A small network was trained on invented records. Each row is its activation on one of them, seen along a few directions.
After each row come some of the record's fields: M, N, K, F.
The largest differences between rows may come from other fields.
Random noise pushes rows far along 23 fixed directions. That doesn't count. These rows show it; they differ only by the noise:
[ -57   86   31   18 -189  195  102   83  -28 -311  496  109   78 -115
 -360 -126    0  119  394 -208   65 -113  -76   78   87 -127  417 -128
  260  -89 -259   78  518 -255   66 -577   40  271  130]
[-106 -276    3   96 -205  210  602  -47  -46 -104  136 -387  139   60
   56  267   45  170  239 -192  196 -356  166   13    7 -156  -56 -138
   37  -28  201  239  440 -531  338  -16  254 -107  181]
[ 244  147  -94   -5 -177 -313   84  416  -48    3  193   91   10 -122
  -60    1  763  230  107    8 -581   88   15  171   39  308  215 -205
  309 -368 -390  321  226 -231 -165 -686  167  217  237]
[ 124  445  -76  192  217 -183  149  203   78 -511  275   93  228 -355
 -126 -158 -405  163  280  -59  -19 -243    5  389  341 -656  396   88
  105  -66 -153  268  209 -320   24   53 -280  294  315]
[  64  319  -54 -106 -412   -5   69  586 -490   70    0   74 -400   71
   65  113 -345  125 -430  164  162  301   80   93 -295  424 -355   76
  177  260  -77   46  204   37  189 -123  -14  504  161]
[-275 -438 -291   48  340 -212   53 -410  -18 -344  -89  -88 -509  302
 -252   70 -215  405  310 -106   28  626  413 -263 -138  490  -94 -510
  120  -92 -174  215 -277  -18 -233 -221 -278 -215 -398]
[ 476   47   42 -149   53   83  -80 -466 -104  -85   68 -345  172 -258
  223  125   82 -169  146   72   82 -314  -65 -159  274 -233  528  386
  302  212  231  -43 -399  -98 -339  121   33  181  204]
[ 204   17 -183   11 -248  120 -282   78   39 -131   53    8  -71  417
  121  280 -380  584   22  -95   73  286  121  -73  379  247  253  374
  231  500 -119  -77  445  138  -34  156  -26 -300 -369]
[ 273  165  -11  -63 -246  -10  188  113  125  155 -136  361 -208  398
  -56  428   13  188   -8  384  275   26 -231   12   88  433 -118  246
 -275  101   42 -290  -91 -113 -244  433 -207  -43  -48]
[-298  -24   95 -345  109 -127  -51 -107 -354  -38  445  534 -432  115
   73  218  185  254   -6  226  388  213  -26  160 -331  322   93  508
  177   86  280   36  -99  366  -52  -10   -1 -178 -352]
[-432  199  -19 -105  120  236 -216 -406   -8 -226  -41  197   18  249
 -248 -294  410 -317  138  110  107  247  -51   87   91  242 -350   76
 -264 -256    9   -5  619  183   87  152  112  157  -31]
[-182  -26  115 -124   23  243  175 -187  311   -9  388 -220   33  160
  211  579  -61   13 -110 -154  -44  331  -24 -145 -196   66  -74 -116
  312  278 -248  105  139  385   -4  228  250 -191   50]
[ -67 -571   31  537 -131   -1 -103  -15 -318 -112  151 -198 -385 -130
  -82 -152 -230  274   73  523  -29 -515  266 -173  -97 -187   20   12
  208   56  426  320  -94  -35 -320 -494  275  298  283]
[ 259 -610  -36 -114  -55 -154  182 -115  215  235 -297  305  -92  200
 -193  -76 -468  535  -13  211 -300  116 -171  113   74  379  104  -44
  122    9 -189  -86  -58 -215  198 -140 -350 -275 -211]
[  74 -364  -46  -17   -5 -216 -261 -130 -229  179   82 -333  193  -97
   84 -207  524  189 -139 -330  -92 -379  -69  136  129  125  -21  113
   -4  258   59 -125 -148 -409  -95 -405   97   -2  -97]
[-191 -192 -221  380   45  -51 -245 -174   -7  279 -461  179 -317 -308
   28 -161  713 -234  -21 -245 -670  -64 -413 -156  284  -42 -410  -89
   55  356 -189 -377  624  -63  667 -195  291  639  397]
[-209 -142  -34   34  121  110 -100 -137  164 -183  -75   28  352  288
 -180 -517 -544   33 -147  159  159   -1 -303   56  352  -98  -63   51
 -283    8 -136   95  136  -66   45  498 -228  114  -33]
[-225 -158  -63  149  179 -104  164  -64 -165  218 -105 -198 -144  -89
  309   66  490 -158 -159  180 -203 -245  -82   43  -68 -185 -296  -85
  -50    8  208  167  -62  -42  215  172  214  286  237]
[ 206  158 -198 -141  249 -254  146  158  157  209   13 -498  -83 -377
  451  -67  220 -206 -380   76 -112  -45   13 -118  -36  -63  -10 -220
  215  -27 -156  260 -392  -83  112  296  -80  309  472]
[ -53 -183  179  140   47   31  411 -318 -136  -43   16  177  -87    5
 -257  168  -15  -82  135   24  -58  119 -274 -282 -161  138 -147 -291
   84  -48   15  246  148 -159  -47 -426  229  344  285]
[ -10 -174  -83  574   15  195 -110   67 -259  142 -225  156 -569 -102
  -84  -91 -199  180  376  194  164  -71 -135   56  182   65  190  339
  -91  254  457   50   65  -94  291  -42  395  341 -117]
[-459  356  231  -89  -73  -14 -410  173 -260 -215  445  249   92  204
  -49  274  -97 -120 -585 -217   89  204 -153 -217 -419 -158 -556  -33
  -36  521 -322 -541 -177  660 -489 -174  -72   81 -146]
[ 221   94   15   95    9   13  115  287  -15  -22 -192  -37 -174   77
 -137  100 -116  202 -105  211 -212 -125  244  277 -140  140  -92  -55
   39  -92    6   98  -30  100  245   30  254  -11  124]
[-172 -105  185   90   -1  141  147  332 -277    3  220 -217   66   57
 -249    4 -297   -3   -2 -434  -22  324  -28  120 -344   23  356 -379
  109   21 -274  311 -549   67  -74 -198  212    2 -197]
[-310 -282  199   63 -122  114  403  -29 -547 -132   19   12  377  439
  142  393 -339  121 -192 -154 -185  305 -446 -414 -107 -171 -150 -207
  120  312  -91  123 -242   96 -131 -183  289  215 -273]

[ -62 -105  359 -237    3  160  119 -556  114 -168  314  244  236 -273
 -125   47 -442 -213  -97 -126  335 -145 -234 -476 -255 -203 -240   92
  158  211  113 -299  257   78  -37 -407  -41  -45  263] : M is m3, N is n3, K is k1, F is f1
[ 130  -31 -232 -114  171 -133  146   28  546    4  553 -562 -274 -317
  451  285  137  197   97   65  155 -133  528 -344 -173 -155  246 -326
  481 -142  -44  246  -72   79 -206 -163 -143 -384  131] : M is m4, N is n2, K is k4, F is f2
[-217 -242   -3  266   90 -178   -8 -125   10  248  178  296 -220  178
   86  325  355  100  125  293 -135   26 -505   48  107  -41   73   -9
 -141  185  -42  -73 -385  -14 -502   80 -187  260 -109] : M is m3, N is n4, K is k1, F is f2
[ 350 -186  147  259  137 -346 -156  -48   -1  281 -236  138 -261  -30
 -415   69  328   25  -16 -118 -238 -341  266  296 -100    7  319  -74
 -144  -15  123  249 -202  -61 -213  117  -99 -414  276] : M is m3, N is n2, K is k4, F is f2
[ 197  483  348 -193  -59   31   16  177  192  340  128  111  362 -239
  354  400 -101 -189 -309  -69 -150  283 -172  276 -285  -75 -239  330
   27  157  -46 -214  -60  290 -129  -56   94 -262  -67] : M is m2, N is n3, K is k3, F is f2
[-304 -677  216 -306 -280  395 -147 -398 -366 -135  592 -227  163  385
 -293 -136  -66  207  163    5  -37  329 -169  239  -77  545  522   13
  458   55 -263  309 -120   34 -346 -458  225  170 -364] : M is m3, N is n4, K is k4, F is f1
[-192  -80 -174  145   36   54  -63 -174 -309   26  -97  129 -263  299
  220  194  473  -16    3  381 -183 -212 -414 -410  202  -33 -214  -70
    3  260  104 -232   62  162  157  -91  288  751  -58] : M is m1, N is n2, K is k3, F is f1
[ 348  -94    7 -643  348 -379  394 -658 -147  249   60   91  178  287
  230  351  406  135 -144  184  -83 -285 -306  346  131   19  187   11
  159   35   53   77  -75 -299  -72   41 -562   66 -103] : M is m4, N is n1, K is k4, F is f1
[-164   78  -53  253  294  -68  134    5   65  292 -112  143 -156 -137
  355  105  -94 -140  -35    6  -72  328 -426 -155  103 -206  -10   13
  -72  211   65  176  -84  103  234  340   84  217   20] : M is m3, N is n5, K is k2, F is f1
[ -94  -36   85   48  -23    1  113  106  173 -135  236  699  -57  297
 -384  -66   84  296   84  212  364 -124 -481 -162  156  328   88  192
 -219  -62  -22 -100  277  -37   67   24  180    5  -28] : M is m2, N is n4, K is k3, F is f1
[-321 -477  292 -274 -225  197  171 -119  133  174  282 -236  300  -39
 -183   86  214  -60   -4 -516 -271  184  113  270 -454  227  -70 -282
  172 -135 -327    8   61  -60  199 -358  183 -484  -93] : M is m1, N is n3, K is k3, F is f2
[ 150 -166 -199  207 -429   20   29 -318 -133 -285 -429 -188  186    7
   45  -15 -361   10  202 -134   94  325 -265 -505  449  363 -489  123
  -88  335  -26 -243  118 -635 -356  -86 -106  638  164] : M is m3, N is n2, K is k1, F is f2
[  74 -216 -537  -17  323 -283 -189 -474  614 -183  -37 -220 -249   16
  122   73  348  383  247 -176 -398  263  131 -280  444  283  -50 -423
  290  106 -528 -171  296 -173  -15 -208 -326   29  -20] : M is m3, N is n5, K is k1, F is f1
[-819 -360  112  -51  320 -101  302 -217 -143 -335  -21  116  219 -237
  -56 -239   -9  -27  -32 -535   40  467 -145  157 -310  302 -794  104
 -143  -63   29  151   -4  -82  668  165  504  -41  -39] : M is m1, N is n3, K is k2, F is f1
[ 265  -57  262   -7  277  -54   87 -552  280  728 -234  213  -22   72
  146  495  159 -407  128  120 -317  354 -318   15  -91 -204  466  -83
 -126  -22   71   74 -518  195 -497  283 -441 -508 -199] : M is m3, N is n1, K is k3, F is f2
[  77 -310   46   73 -367   27 -444 -463  313  405  216 -147 -419 -396
  419  262   87 -161  -33  168  131  446  173 -541 -153  446 -246  439
  358  371  235  -64  221  227 -673 -203  -46 -261  274] : M is m2, N is n3, K is k2, F is f2
[  -8   78   89  -78   80  138 -251   48  178  128 -103  316 -111  -10
 -184 -402  116 -124  205  531  191   -5   62  233 -146  211  107  264
 -358 -567  264 -258 -412  217 -217   -1  -60 -355 -407] : M is m3, N is n1, K is k3, F is f1
[ -20  303    9 -198 -237  282   12 -288  441 -320  173  -81  179 -132
  260  274  361 -366  249  414  369  -87   15 -386  102   16 -253  420
 -120 -234  163 -473 -113   67 -525  495   24  -95  235] : M is m3, N is n3, K is k1, F is f2
[-320 -636   82   73 -623  -92   65 -101 -692 -408 -168  117  -65  196
 -198 -119 -148  116 -177  371  106 -223  262 -132 -133  244 -541  340
   16  -18  362  165   75 -127 -267  159   77  221  416] : M is m1, N is n5, K is k2, F is f1
[ 145  494  336 -116   85  458   48  375  129  402  103 -102  280 -246
 -116 -375 -215 -429    4 -169   44  265  -55  360 -315  -72  410 -141
  -72 -464  -36  254   92  208  356 -361  329 -232 -217] : M is m3, N is n1, K is k3, F is f1
[ 105 -243  339 -142 -496  153   -1 -221 -476  260 -235   95  -76 -180
  -72   53 -178 -352 -301  488 -484 -376   70  602 -328 -147 -375  285
  257  135  229  -86  371   69  167 -161 -120  505  570] : M is m3, N is n3, K is k5, F is f1
[-237   57 -147 -228  -61 -193  132   60 -273   98  -63 -320  171  390
  365  204  156 -226 -346 -152 -170  433  212 -262 -106 -228  -83 -538
   57 -112 -296  248  -71  127 -428  160 -569 -156 -161] : M is m4, N is n3, K is k3, F is f1
[ -62  211  296 -121 -379  212  -26  350 -127 -453  112   67  737  174
 -257  -97 -373 -185  -48   90 -404  175 -100  233  -82 -252  168    3
   73 -268 -438   46 -395  329 -523  122   28  140   18] : M is m3, N is n2, K is k4, F is f2
[-108   58 -104  132  572 -196  -17 -317  -72 -197 -290  438 -162  317
 -449  -84  145   83  -41 -166  -54 -344 -177  -70  162 -207 -169 -356
 -266   93  -56 -122  336   67  445  -23   -8  186   26] : M is m2, N is n3, K is k1, F is f2
[-577 -340  -67 -190 -102  -77 -169  230  163 -361   69  279 -108 -281
 -189 -660    9 -204 -127 -174   27  437  190 -444 -259  216 -124  -19
  235 -402 -314   69   35  465  174  184    8 -231  245] : M is m4, N is n3, K is k5, F is f1
[ -17  -18   19 -117 -216   53  -39   93 -200  189   46  -84  -46  -44
  357   25  -64   -7 -483  -94  279  -76  -79 -244   36   42 -208  340
  146  437  168  -16  425   70  374  192  172   69  206] : M is m1, N is n4, K is k3, F is f1
[  33 -396   16  336   -1 -167  -45  177   90  275  308  -73  -72 -151
  -76 -283   12  137  -49  -23  123  -85 -436 -306   29  262  156 -184
  -39  120  -26  395 -221 -297 -223 -406  283  347  194] : M is m3, N is n5, K is k5, F is f2
[-199  233   22 -205   97  -88  106  134  262 -320  620   29  377  -71
  418  118  -39  329  -22  218   63   34  -52   61   21 -119 -145  237
  168 -112  -49  121  179  112  -73 -166  145 -105 -187] : M is m1, N is n2, K is k3, F is f1
[-146   67  -31  154  108  221   16  145  146  -31  441 -327  -28    8
  144  305  125  184  232 -271  -23  102   88  111  -58   -5  216 -163
  171  121 -127  204   37  111   93 -181  440   -8 -202] : M is m1, N is n3, K is k1, F is f1
[ 550  289  -16  -42 -164  136 -106  147  115  507  327 -190 -186  390
  162  587  416  261  121  238  198 -305  -85  240  146  171  541   35
  -31  216   48 -177 -133 -103 -483 -180 -100  -79 -348] : M is m2, N is n1, K is k1, F is f2
[ 314  -26   94  466 -132  -72   98 -146  187 -222 -398  108 -188 -268
 -374  426   62  115  519 -286 -188 -172  432  210   40   19 -118  166
 -120   61  192 -222  103 -287 -126   20  153 -370  281] : M is m3, N is n2, K is k4, F is f1
[ 245  358  -61    1  407 -247 -134   26  267 -124 -128 -121   94  191
  -62  430  225  117 -262 -378 -204 -181   64 -128  -11  -63 -225 -345
 -168  329 -306 -416 -450  177   59  226  107 -228  -56] : M is m2, N is n2, K is k2, F is f2
[-104 -216   -2  -22  255  185  -42  -13  324  426   56 -375  121 -197
  102 -503   18 -117  -29 -593  462  641 -387 -217   23  730   60    6
 -196  -11  -28  332 -162 -241  328   -4  530 -218 -312] : M is m3, N is n1, K is k5, F is f2
[  83  -29  -84  232 -273  151  -67  296 -544  -29    8  114 -457  164
 -133  -35  -16  288  267  -45  440  522  -61 -276   54  833  359  332
   97   96  285  482    5  -49   22 -239  679  280 -244] : M is m1, N is n5, K is k3, F is f2
[ 123 -214   87  130  190 -208 -380 -176  -31   73   96  197 -279 -260
   -5 -277 -215  233  -29  448   94 -192  147 -312 -159  -63    5  149
   30  -29  364 -232 -326  152 -457 -734 -178 -285 -248] : M is m3, N is n4, K is k4, F is f1
[-428 -161 -218 -100 -134  222  250  191  137 -301  170  149  -65 -379
 -195 -262  278    7  667 -300 -290  170  -87  102   80 -224  440 -298
  321 -392 -526 -436   74 -254  492 -357 -155  168 -183] : M is m2, N is n4, K is k4, F is f1

Here are new rows. What are their fields?
[-343 -240  112 -471 -469  329   30  237  -67  188   54   85  165  141
  103  -16   47   -1 -151 -488  194  338   70 -102 -249  157   46  177
   60   30 -129 -439  239  148  508  118  -37 -802 -488] : M is m3, N is n4, K is k5, F is f1
[  71 -114  220  351 -439  175  365   45 -127   -7 -230   -1  198  -17
 -178  166  -34 -299  284 -475  442  166  -38 -749   49  -60  211  -45
 -273  -78  243  141   -7 -396 -408  113  141 -413  224] : M is m3, N is n4, K is k1, F is f1
[  -3  174  196  -50   42 -162   36  -53   22 -166   97  182  339  -24
 -212 -195 -347 -222 -245 -348  577   98 -186 -453  -41  -21 -227   11
 -286   55   18   31    4 -111 -440   14 -216 -140  167] : M is m4, N is n3, K is k5, F is f2
[ 505  351   84   -9 -210 -159   67  382 -227    7 -378  378   -9  -23
   58   75 -356   65 -284  -29  148  -40  165 -551  -28 -165   66  224
   32   26  266   29  270  162  122  -63   17 -399  119] : M is m3, N is n2, K is k5, F is f2
[-179 -456  134 -192  -59  161  -69 -509  -55 -166  714 -173  137   18
  -98   -3  285  192  249 -106  305 -426 -102  281  111   70  427  341
  258  220  129  164  172 -195 -131  -89  198   54   56] : M is m3, N is n5, K is k4, F is f1
[ 142 -191  316   47  246   95   23 -822  551  347 -119  110 -100 -310
  223  310  -75 -362  -24  416 -365  347 -152 -438 -264  177 -455   15
  193  -16  222  139  192  455 -203 -303  297 -136  303] : M is m1, N is n2, K is k5, F is f1
[  40 -386 -210  297  192 -250  214 -346  196   32 -102 -116  -46   39
  165  272  136  254  296  -17 -254   43 -279 -208  329   71 -114 -220
  -12  188  -84   61 -153 -395 -244 -165  -63  250  -24] : M is m1, N is n3, K is k5, F is f1
[ 325  -35  214  158 -130  351   99 -385   64  189 -101  170  261 -212
  187  133 -468  -84  529  442 -399  284 -534   54  257 -102  308  325
  188   38  169  -18  -20 -129 -172 -432  162  396 -173] : M is m3, N is n3, K is k2, F is f1
[-240  469    6   48  484  -56  -38 -137 -118 -244 -232  121  139  152
 -487  -46  488 -355  334 -768   15  409  110  320   -3   44   83 -260
 -458 -280 -178  106  -84   51  -15  261   47 -250 -284] : M is m1, N is n3, K is k4, F is f1
[ 363 -184  -46 -106  598 -380   32 -335  351  -40   23  -13  -24 -443
  273  -94 -467  273 -174  199 -292  -18   37 -330  -35 -163  108  -78
  490   22   57  205 -314  242  121 -364  -20 -160  103] : M is m4, N is n5, K is k2, F is f1
[ 243  593 -182 -172  164  -23 -459  -61 -149   80 -256  -64  -93  172
   95 -132   18 -165 -289 -103  206  137  135 -349   42   73 -272 -129
 -176  170   23 -346  244  216   29 -265 -198   66 -301] : M is m3, N is n2, K is k3, F is f2
[ 400 -127   53 -255  307 -138  355 -421 -469  -78 -181   15  -98  191
 -234   24 -200    8  -26    6   61  -50   65 -231  -50    7  542 -305
  264 -111  174  558 -180  -86   86 -202  -80   71   98] : M is m3, N is n5, K is k5, F is f1
[-282  187  -17 -204 -283  407  453  251 -362 -161 -176 -158   53  293
  208  384 -662 -218 -143  247 -112   10   34  374 -156 -520 -142  -92
  136  148 -135 -146 -104  242  453  699 -220  507   10] : M is m1, N is n3, K is k3, F is f2
[-436 -146   71   61 -130  174  103   82  169   27  569  254 -394  209
 -476  263 -175  210   68  143   48 -120 -219  517 -306   73 -189 -452
   -3  206 -466 -363  157  -85    4 -332 -341  436    1] : M is m2, N is n4, K is k1, F is f2
[ 184    4 -124  371  235 -242 -160  421   48  114  197 -107 -182   -9
   59 -138 -249  430 -196  221 -237 -217  -15  184  149 -164  286 -170
  156  156 -124  445  -35   26  -44 -225   91  282   67] : M is m2, N is n3, K is k4, F is f2
[  57 -187   43 -492 -379  393  306  366 -243  447 -151 -133  279  420
  216 -396 -348   45  -42  311  186  387 -102  166  -17  363  510  110
   -5 -480   87  395  -23  -71  319  169  -77 -287 -599] : M is m1, N is n3, K is k4, F is f1
[ 176   48  -17  275 -534   71 -170  697 -299  346 -726   16 -257 -111
 -152 -297 -322 -226 -180  122  189  -78  170  227  -85  153 -274  278
 -528   14  258 -391 -440 -217   88  513 -200   44   36] : M is m1, N is n2, K is k5, F is f2
[ 202   -7    2  305  342   34 -237  -40  581   17 -344 -216  -61 -262
  -29 -235 -709   36 -135  315 -200   -3  324  -47  -93 -144 -333 -142
 -101  -93   45 -195 -293  275  -27  -60  -17 -308  -17] : M is m2, N is n1, K is k3, F is f2
